Each row below is a small network's average activation on inputs in which a field has the value named, seen along a few directions.
Related values have similar rows: they may be neighbours, one step apart, or belong to one group.
In the rows, zero is written as 500.
Random noise pushes rows far along 2 fixed directions. That doesn't count. These rows show it; they differ only by the noise:
460 579 555 525 539 516 572 473 499 458 516 630 472
649 375 412 442 481 532 406 394 130 460 468 545 581
563 484 475 484 499 525 493 428 322 455 513 545 539
548 529 481 497 489 523 525 429 391 447 558 485 544


Field ZEMEZ:
vevu: 409 432 493 465 515 405 545 482 634 419 516 486 489
dabos: 455 513 555 554 452 430 435 597 498 561 445 589 464
vema: 588 450 511 386 497 558 475 468 414 559 456 604 433
sepes: 416 589 569 457 540 527 584 556 688 526 404 537 319
dufub: 472 361 476 479 540 521 351 604 413 566 442 673 562
felig: 464 523 515 562 478 462 460 554 591 621 510 449 594
lat: 493 499 568 507 448 458 530 489 549 519 410 451 412
puroz: 461 583 482 603 545 562 490 480 507 453 540 424 457
nodif: 554 329 410 484 508 457 457 516 479 550 574 413 610
beg: 657 402 416 450 406 465 349 498 311 505 436 231 591
reb: 523 630 483 527 444 542 592 459 544 448 602 391 578
zumel: 501 627 505 503 541 564 566 510 610 524 572 491 430
luze: 419 379 509 498 576 464 506 519 556 452 397 671 464
The values of ZEMEZ form a line.
A walk along ZEMEZ starts at vevu and steps to its neighbour luze. Put dabos, sepes, lat, nodif in the order it reaches them.
> nodif, dabos, lat, sepes
List every value one step from puroz, in the order listed.
> reb
Fewest steps between felig and zumel?
> 6

Field MOMUF:
gubut: 620 666 443 489 383 603 523 402 474 520 590 216 573
nobem: 540 521 516 440 395 427 474 473 487 596 482 382 368
difo: 396 314 502 608 631 444 401 639 347 587 279 863 532
zop: 616 435 327 465 548 504 473 399 194 372 535 516 575
fivap: 360 615 561 488 564 537 604 484 445 431 411 724 444
kul: 546 541 613 542 442 522 505 532 459 551 496 477 377
labi: 388 588 550 533 526 444 573 570 884 534 615 374 579
sefe: 633 540 381 445 511 669 574 337 593 374 708 329 612
govom: 488 484 494 557 479 480 463 599 471 619 581 568 617
kaget: 594 606 442 528 422 541 393 385 342 438 584 333 573
rurav: 410 397 592 460 529 383 546 547 628 501 402 682 371
futo: 555 373 480 401 515 508 445 563 473 500 376 481 400
nor: 448 377 517 517 494 446 482 521 603 462 500 376 563
The values of MOMUF form a line.
A walk along MOMUF starts at govom and steps to its neighbour difo. Put zop, kul, labi, kaget in the order it reaches them.
> labi, kul, kaget, zop
Fewest steps between sefe and futo?
> 7
